These are the activations of a small neural network, seen along a few directions. Each row is one input.
In each table, some parts of the input vary, and every possible input appears once, in random order.
Descriptions start from the smaller parts, as in this example, which fits no table here: one of 8 places around a ring, together with either a single point or (one of 2 separate values, together with one of 4 places along a line) or one of 11 places along a line.
Shared parts are said once, and a part with two or three values counts as separate values.
In the rows, zero is written as 128.

Other details of the inputs shift rows strongly along two fixed directions, in all tables alike. That doesn't count.

Rows:
x1: [134 106 106 118 123 120  92  91 149  83 143]
x2: [103 139 112  78 118 165 100 131  61  97 118]
x3: [134 122 133 157 109 127 162 134 154 161 130]
x4: [148 116 144 161 154 107 152 123 171 152 122]
x5: [132 118 111 113 106 124 104 142 122 112 172]
x6: [139 122 125 105 139 127  98 132 133 112 174]
x7: [108 175 163 111 157 166 171 132  77 152  35]
x8: [127 125 100 118 104 131 108 133 127 109 168]
x9: [122 119 101 125 108 117  94 129 128 103 162]
x10: [ 96 152 141 125 121 177 179 125  71 139  42]
x11: [144 125 117 107 146 124 101 129 134 106 168]
x12: [115 128 109  78 126 161  92  93  96  69 115]
x13: [ 96 143 160 130 128 160 161 129  69 144  35]
x14: [126 120 124 170 111 117 159 126 154 148 116]
x15: [130 119 118 110 107 121 109 139 119 115 176]
x16: [128 118 137 167 114 115 155 130 156 159 117]
x17: [128 118 133 166 114 120 152 126 152 158 116]
x18: [124 113 118 117 112 109  97 135 120 110 170]
x19: [157 136 133 155 146 112 154 125 168 153 139]
x20: [107 158 127  71 155 139  86 136  69  92 103]
x21: [138 134 121 105 134 120  97 145 131 116 174]
x22: [143 124 150 163 141 100 150 141 174 167 127]
x23: [151 130 136 159 152 101 148 121 167 152 126]
x24: [142 113 154 162 147 112 152 126 172 161 124]
Each input here is: one of 2 separate values, together with either a single point or one of 5 places around a ring or one of 6 places along a line.
Question: Changing only the choice among 2 separate values turns x11 into x4. The same change can be made to x15. Which row results?
Answer: x18
Question: Change only the place on the ring of 5 in x11. List by row number the other rows that result.
Answer: x6, x7, x19, x21
Question: Start at x15 and move only the place on the line of 6, one step at a time. The first step leads to x5. Which rows follow, in order?
Answer: x3, x2, x8, x10
Question: Change only the place on the ring of 5 in x24. List by row number the other rows that result.
Answer: x4, x20, x22, x23

Rows:
x25: [149 124 145 158 146 112 160 131 181 159 134]
x26: [131 124 125 100 130 115  89 155 102 115 182]
x27: [127 126 107 100 112 131  95 130 120 100 169]
x28: [121 110 104 114 122 119  85 120 116  93 160]
x29: [142 137 105  97 147 130  92 131 122 102 171]
x30: [ 99 154 131 105 131 159 134 131  64 118  72]
x31: [153 130 137 156 145 121 157 132 179 164 136]
x32: [140 131 112  97 148 121  93 130 123  95 169]
x33: [112 152 146  98 162 154 129 117  74 111  64]
x34: [132 118 104 101 112 132  97 121 120  95 168]
x35: [103 138 137 105 128 168 134 115  69 110  72]
x36: [144 111 131 159 109 120 154 121 177 153 145]
x37: [134 126 119  97 146 116  81 125 130  94 158]
x38: [132 124 121  99 145 109  74 120 131  94 154]
x39: [108 150 164 162 130 154 198 131 113 179  34]
x40: [137 122 129 165 115 105 148 140 168 159 134]
x41: [150 123 141 160 146  98 143 115 174 149 123]
x42: [138 120 156 154 128 108 149 154 152 174 147]
x43: [142 117 131 161 112 122 154 124 173 154 144]
x44: [127 128 100 107 118 114  90 139 115 100 163]
x45: [118 143 160 157 128 161 202 116 115 170  45]
x46: [143 124 125 161 113 112 160 131 169 155 143]
x47: [134 101 130 171 119 107 139 122 172 149 137]
x48: [138 102 130 165 114 111 146 122 174 147 139]
x49: [123 129 101 111 118 113  88 139 114  99 164]
x50: [ 94 151 139 108 131 156 128 135  67 122  66]
x51: [100 137 142 104 127 170 132 118  72 113  68]
x52: [145 122 127 161 112 117 161 126 169 153 146]
x53: [125 111 104 109 118 123  92 121 117  91 162]
x54: [ 98 153 139  98 127 166 137 128  68 122  70]
Question: Changing only one part turns x43 into x45. The same change can be made to x42. Which row results?
Answer: x26
Question: Describe the family of inputs behind these rows.
Answer: one of 2 separate values, together with either a single point or one of 4 places along a line or one of 10 places along a line
Question: Change only the place on the line of 10 in x49. List by row number the other rows that result.
Answer: x28, x30, x34, x35, x44, x45, x46, x52, x53
Question: Start at x29 and move only the place on the line of 4, one step at a time. The first step leads to x32. Which rows follow, in order?
Answer: x33, x41

Rows:
x55: [162 110  95 143 102  95 115 133 204 123 220]
x56: [134 142 148 174 135 105 166 146 174 181 109]
x57: [125 142 110  78 130 119  67 148  92  91 164]
x58: [128 169 149  94 174 172 148 118  89 129  71]
x59: [132 115 173 182 121 140 198 110 169 184  73]
x60: [111 122 100 104 107 133  91 116  91  88 137]
x61: [107 143 150  97 122 177 142 128  79 131  81]
x62: [120 126  73  82  97 120  58 138 100  71 211]
x63: [160  93  99 154 106  89 111 116 213 118 203]
x64: [110 132 101 109 120 145 105 115  88  87 106]
x65: [145 129 104  70 167 126  64 105 122  69 170]
x66: [128 116 147 168 106 133 184 135 154 182 116]
x67: [151 107 142 171 137  92 152 128 171 154 152]
x68: [135 141 169 173 143 133 205 139 128 187  77]
x69: [108 110 118  99 110 145  88 123  91  93 144]
x70: [102 158 122 115 123 167 154 127  73 122  66]
x71: [154 114 130 158 126  99 133 153 175 157 180]
x72: [147  98 132 168 135  91 135 132 187 153 165]
x73: [ 94 152 149 111 151 141 122 124  81 123  52]
x74: [104 144 150 108 148 138 122 125  80 116  62]
Question: Changing only one part turns x68 into x67. The same change can be made to x66. Which row results?
Answer: x69
Question: Describe the family of inputs behind these rows.
Answer: one of 2 separate values, together with either a single point or one of 4 places along a line or one of 5 places around a ring
Question: Change only the choice among 2 separate values in x74. List by row number the other rows that result.
Answer: x57
